These are the activations of a small neural network, seen along a few directions. Each row is one input.
Each table varies a few parts of the input and shows all the possible inputs, shuffled.
A made-up example of a description, with smaller parts first: values(2) and (point or ring(9) or (line(4) and ring(5))).
Shared parts are said once, and a part with two or three values counts as separate values.

Other details of the inputs vary at random and push rows far along three fixed directions, the same in every table; ignore that.

Table:
x1: [-11.6  -5.4 -32.2  14.1  34.0  18.6  27.5  -5.5   9.5  20.6 -21.3 -47.5
 -12.3  38.2]
x2: [-11.5  12.4 -20.3   2.0  50.0 -25.8  39.0  -8.9   3.4  11.1 -32.1 -32.2
   9.3  48.8]
x3: [  2.9  -0.3  -3.4  -2.7 -14.5  -3.9  -5.7 -21.9 -10.4  -0.2  35.5   7.1
 -14.3   3.5]
x4: [ 11.2  12.1  12.0   1.4   1.5  -0.8  -4.1 -13.7  -5.4  -6.3  17.9  13.5
 -32.3  -7.8]
x5: [-23.7   0.6  29.5 -43.7 -11.4 -42.3  32.5  30.0  -5.3  27.6 -11.8   2.3
  16.1 -75.1]
x6: [-25.9 -10.6  -9.3 -51.7  28.6  23.2  23.3  30.8  20.6  10.5 -33.6 -53.8
  36.1 -24.8]
x7: [-15.4  12.2  16.2  18.6 -24.4   5.4  -9.9 -15.5   6.6  -5.6  -5.1  -0.8
 -13.9   0.7]
x8: [ -8.8  11.7  14.9   8.4   1.4   8.3 -12.4 -11.2   5.3  -7.6   2.9  29.7
 -16.3   0.0]
x9: [ -3.9   0.1   1.4  14.5 -32.3 -41.1  14.5 -18.1 -16.2 -10.7   2.6  24.1
  -4.5  27.6]
x10: [  5.4  -6.7  -5.3   1.6  10.7  10.4   9.2 -21.2  -4.3  -3.2  -5.0 -28.3
 -17.3  17.2]
x11: [ -6.4   9.3  23.9 -53.8  -3.3   7.9  10.3  29.0  -2.8  -5.1   4.1   5.3
  12.3 -76.0]
x12: [-15.6  -9.9 -20.2   2.8  11.6   9.2  -9.4 -17.3   6.9   1.4   7.6   4.6
  10.6  26.8]
x13: [-17.8  11.0  -7.2  10.4 -21.6  -3.6 -20.9 -19.1   3.5   3.7  17.0  14.8
  -3.6   3.7]
x14: [ -7.2  24.4   9.1  14.0  -6.3  -0.7 -20.1 -10.1  11.0  -1.2  -0.3  20.0
 -19.2  -3.1]
x15: [  0.2  21.1   5.3  14.5  -4.7   4.0   6.9  -2.5  -0.2  11.3   9.2  17.8
 -31.9  -1.3]
x16: [ -7.7   7.6 -10.4  12.2 -20.5   0.9   5.1 -10.1  -5.9  15.8  27.9  11.9
 -14.1   8.0]
x17: [ 71.8 -38.7  29.5  25.1 -28.4  16.0 -45.6  40.9 -16.8 -40.6  -9.7  21.4
  34.0 -12.1]
x18: [ 64.0 -51.1 -33.4  12.4  29.7  14.4 -40.2  44.4   0.5 -21.4  -6.0  -9.9
  61.3  25.6]
Each input here is: values(3) and (point or ring(5)).
Q: Changing only the values(3) part turns x7 into x13. The same change can be made to x5. Which row results?
A: x9
Q: Which other rows agree with x15 in the values(3) part? List them by row number.
A: x2, x4, x8, x11, x14
Q: Change only the values(3) part in x8. List by row number the other rows that result.
A: x6, x12
Q: Change only the values(3) part in x10. List by row number the other rows that result.
A: x3, x4

Table:
x19: [-21.6  21.7  20.2  -5.3   5.7   0.2   0.5 -26.1   9.4  -5.1   2.2  33.5
 -15.4 -11.1]
x20: [ 24.6 -11.5  14.1 -39.0  14.3  13.0  -9.3  34.1  -5.6  -3.0  12.1  10.0
  19.5 -59.9]
x21: [  1.0  -1.3  -5.4  45.3 -15.2 -30.0 -22.3 -13.2   3.2   1.1  -3.5  30.9
   4.7  42.2]
x22: [-28.0  12.6  27.6  -2.2  -4.1 -18.3  14.0 -28.5   2.5  -6.8 -12.3  22.2
 -13.8  -7.1]
x23: [ -2.9  12.5  10.7   6.4 -10.0  29.0  -3.9 -14.2   5.2  13.0  23.1   7.6
 -44.1 -21.1]
x24: [-32.1  23.9  -6.2   3.5 -15.8 -14.3 -11.8 -11.7   7.1  10.1  16.2  33.1
  -7.4  -2.9]
x25: [  7.4 -11.0  21.7 -22.6 -25.3   3.7  22.6  46.2 -17.5   8.0 -20.9 -27.2
  14.2 -48.5]
x26: [-12.6  -6.1  25.7  -6.7 -10.5 -19.6  41.1 -27.4 -18.9  -2.5   0.9  13.9
 -20.7  -5.5]
x27: [-28.4   5.9 -25.7  -0.5  46.7  11.8  24.2   2.8  26.9  20.5 -47.6 -57.9
   5.9  25.6]
x28: [ 60.1 -12.9  -0.5  54.2  20.4  -6.9 -27.9 -29.0 -11.7 -38.8   2.1  21.9
 -16.5  76.0]
x29: [ 56.8 -65.1  -4.4  14.1 -39.7  43.1 -73.1  34.6 -10.6 -52.3   7.3  -0.1
  68.9   8.9]
x30: [  3.0 -13.5 -60.0 -11.2  54.4   7.4   3.0  12.5  15.3  27.8  14.1 -29.2
  15.9  22.3]
x31: [-26.2  29.8  21.3  10.8 -13.3  18.6  -6.8  -9.8  14.5   4.9  -0.2  11.2
 -29.0  -9.2]
x32: [-16.2  -0.4   2.3   4.5 -32.8 -35.4  32.1 -15.9 -18.5  16.7  19.6  11.5
  -5.9   2.3]
x33: [ 13.6   6.8  -7.1 -40.8 -20.6 -21.3  -4.2  43.5 -15.5  -2.8  11.8 -11.9
  30.4 -38.8]
x34: [  1.5   8.7 -34.1 -10.3  45.6  18.9  21.9   2.2  14.1   9.0 -24.8 -69.5
  -6.5  26.8]
Q: Describe the family of inputs behind these rows.
A: point or (values(3) and ring(5))
Q: Change only the values(3) part in x34. List by row number the other rows that result.
A: x28, x33
